[[-20  18  23  48  15]
 [-13 -47 -19  34   9]
 [103 108 -21  72 -38]]	34

[[  16   44   37 -103    3    7]
 [ -29    3   -9  -22  -35   11]]	3

[[ 65 -13  37 -11   8 -26 -83]
 [ 66  18 -49  -3 -55   5 -33]]	-26

[[ -7  66 -46  15  10  13  61]
 [ -1  51   4 -39  28  14  84]]	13

[[-63 -63 -91  94  95 -34  85]
 [ 37  45  70 -72 -66  24 -60]
 [ 42  38  60 -62 -72  16 -53]]	24

[[  39   22  -73   38   12   10    3]
 [ -29  -35   56 -104   16  -18  -25]]	10
---
[-0.060  0.111 -0.105 -0.035  0.044] -> -0.105, 0.111
[ 15.2   7.0 -15.3   0.0  -8.5] -> -15.3, 15.2
[-12.77   0.43 -17.45  -1.55   9.58] -> -17.45, 9.58
[-133.7  168.8   25.5   16.7   30.9  153.7 -140.6] -> 16.7, 168.8
[ -49.380  158.295 -119.268    8.400  184.907  -19.001  -38.894] -> 8.400, 184.907
[-1.6 -1.6  0.5  0.9  1.4] -> 0.5, 1.4
---
 741  -458  -797   538    -6  -864   443
 -37   897   -37   -69   562   347   373
>> 897

9313  6192  8175  3221  1242  8071 >> 6192

3805  7015  8875  2835  3972 >> 7015

 11   42  -14   41    5  -34   23 >> 42

8907  7793  1838  4774  1513  4643  8086 >> 7793

197  609  742  785  656  641  532 >> 609
---
array([[-18,  76,  22,  30,  25,  86],
       [ 17, -56,  44, -27, -22,  92],
       [ 48, -22,   5, -96,  22, -55]]) ==> 30

array([-54,  89, -65, -56]) ==> -56

array([102,   0,   4,  26]) ==> 26

array([[ 43,  -9, -19,  -5, -10],
       [-93, -16,  13,  39, -35]]) ==> -5

array([ 33, -11,   8,  53, -51,  90,  88]) ==> 53

array([[ -66,  -31,   11,  -29],
       [-110,  -64,  -33,   -6]]) ==> -29

array([-14,  81,  38, -36]) ==> -36

array([91, -1,  9, 14, 17]) ==> 14

array([[ -17,   26,  -13,   58,   -6],
       [  32,   13,   66,    3,   -6],
       [-112,    7, -109,   17,  103]]) ==> 58
---
array([[  13,  -17,  -65,  -39,    4,   42],
       [ -55,   70,    4, -100,  -19, -103],
       [   6,  -60,   17,   76,  -98,   88]]) → -17

array([-20,  87,  58,  63,  91, -65, -27]) → 87

array([[ 26,  -3,  24,   0, -18,  -4],
       [-79,  -2,  10,  -7, -15, -16]]) → -3

array([[-98,  -1,   2,   7,  -2,  -6],
       [ 55,   9,   0,   2,  -4,  44]]) → -1

array([  1, -98,  46,  34, -33]) → -98

array([102,  29,  40,  26,  35]) → 29

array([[ 22, -34,  15,  23,   0,  15],
       [-38, -82, -10,  -2,  -8, -21],
       [-76, -21,  13,  -6,  -5,  -4]]) → -34

array([[-28,  19,  51, -27, -51,  -8],
       [ 61, -14, -66, -41,  -8, -11],
       [-31,   4,  81,  24,  -3,  -7]]) → 19
---
 -40     3     2    11
  50  -101   -58   -21
gives 2

 21   -3   -4  -37  106
-47   10    5   87  -46
gives -37

-51   28   20  110  -43
-28   73   29  -15   59
gives 110

 14   -5   62   45  -46   80
-11   -4   41   32  -35   55
gives -46

 -24   -11  -103    23   -71     8
 -87   -19   -35    28   -28    35
gives -71

 90   16   61   -2  -46   98   80
 93   15   63   -7  -45   96   83
gives 98

 -25    -8  -103   -11   -95   -16   -97
 -37   -81    38   -52    46    23    -2
gives -16

 71   36   59   60   10   40
-33  -74  -13  -93  -52  -61
gives 10
---
0.26	-0.15	1.02	0.67	0.92	-1.32: 1.02

-1.765	1.045	-1.779	-0.814
0.622	-1.550	0.643	0.333
2.187	-1.669	2.081	0.422
: 2.081

-0.9	-0.4	0.3	-0.1	-0.3	-0.6
0.0	0.1	-0.4	1.8	-0.6	-1.3
: -0.4

-0.12	0.19	0.08	-0.05	-0.14	0.15: 0.08

89.07	-61.99	7.62	102.79	-146.15	-59.08: 7.62

-39.2	-19.1	-18.8	-28.8	202.6	212.4	-36.3
-5.2	-31.9	-31.5	-6.3	180.0	180.4	-12.6
-7.5	-8.4	-8.7	-20.0	-117.3	-129.9	-5.6
: -8.7

0.10	-0.02	-0.12	0.11: -0.12

0.1	-0.5	1.7	1.2	-1.8
-0.2	-0.5	1.6	1.1	-1.8
-0.1	-0.5	1.7	1.1	-1.9
: 1.7

122.053	-39.541	101.062	-120.606	74.158	-174.643	97.540
-51.385	104.715	-36.310	61.005	39.191	-87.244	46.687
: -36.310

0.06	0.34	-1.24	-0.38	-0.41	1.28: -1.24
---
[[-41 -29  52  14   1  16  24   3  47 -11 -26   0]
 [ 37  10 -18  60   0  -6  10  -4   4 -20  -3 -25]
 [-25 -19  32   9   1   9  15   2  30  -7 -17   0]
 [ 16 111  -3 -81  51  86  89 106 -90  13  59 -15]
 [ -2 -17   1  13  -8 -14 -15 -17  15  -2  -8   3]
 [-26 -31  21 -36  34 -17  24 -77  64 -47   3  60]
 [ 41  30 -51 -14  -1 -16 -25  -3 -47  10  27   0]
 [ 13  91  -3 -66  41  71  73  87 -74  10  47 -13]] → 0

[[  4 -13   1  -2 -20   7  -4   7 -17  -1  -1]
 [ 12   6   0   8  -7   7  15  15   0  -7   5]
 [-50 -24 -30 -23  70 -37  18 -21  -8  37   5]
 [-15 -21  -1  -5  -1  -7   4  -9  -6   7  -3]
 [ 31  11   2   9 -18  16  10   4  22 -27  14]
 [ -1   5   2  -3   6   3  -9 -10   9  -2  -9]
 [  2  12   0   3   8   2   1   5   3   1  -5]
 [-31  -4  21  -8   5 -13 -42 -40  12  14 -32]
 [ 11  -6 -37  -8  31  -1  44  21  -7  -2  34]
 [-85 -25  -8 -27  75 -59 -25 -54  -6  59 -21]] → 34

[[ 16  19 -15 -22  40 -14   6   5 -35   1   4  20 -10]
 [ 29 -21   7  31 -41  -9  20   1  19 -17   8  32 -13]
 [-29 -27   2 -11 -32  25   3 -25   8  -7 -23 -14  29]
 [ 54  28  47 -16 -44 -43 -56  29 -47  13  14  -4 -81]
 [ 25  14  22  -3 -18 -21 -26  16 -16   9   8  -4 -37]
 [  5   3   7  -5  -7  -5  -9   3  -6   5   0  -3  -8]
 [ 32  24 -14 -28  43 -23   8   9 -48   3   7  32 -20]
 [-42 -27 -28  20  10  28  28 -20  46 -15  -9 -16  44]
 [ 67  16 -30 -35  54 -30  49   4 -70 -12   8  88 -18]
 [-62 -49 -49   2  19  61  70 -52  29 -40 -29  26  93]] → -18

[[ 69  30 -64  20 -18 -33 -18  22]
 [-86  14  12 -42 -34   5  26 -31]
 [-91  17  12 -18 -34  12  40 -19]
 [-73  19  -3  42  29  53  27  22]
 [ 32 -67  38 -42  -5 -37  12  45]
 [-59   5  14 -88  -3 -13 -13 -25]
 [ 24 -57  45 -52   7 -39   9  46]
 [ 65   1 -74   8 -28 -28 -21  24]
 [ 71  62 -19  45  -5 -30  -4  -3]] → 24

[[ 10 -31  60  61  43 -23   4 -51 -80  31]
 [ 45  12 -10   5 -27  19  27  10 -43  20]
 [ 31   8 -16 -16 -27  22  24  19  -4 -22]
 [ 13  10 -31   3  32 -40 -23 -35  -3  26]
 [ 12   2 -11  -7  -8   0   4  -1   1 -15]
 [-44 -13 -10  -9  49 -48 -45 -36  47 -23]
 [  1   7 -28 -22 -14  -3  -5   5  12 -13]
 [ -7  -8  20  15   5  -4   1  -9 -11  -1]] → -13

[[  0  -6   6 -64 -28  -9  -6  39  -2  65  -6]
 [  4  -1  15   8   0   2   8 -14  23  16  17]
 [  8 -27  -1  -5  -2   1   7  -2  -6  -3  -1]
 [  1   1  -4   1   1  -1   0   0  -1   0   2]
 [-29   1  25   2   1   2 -37   9 -65   3 103]
 [  0   0  -2   2   1   0   0   0  -2   0   2]] → 103
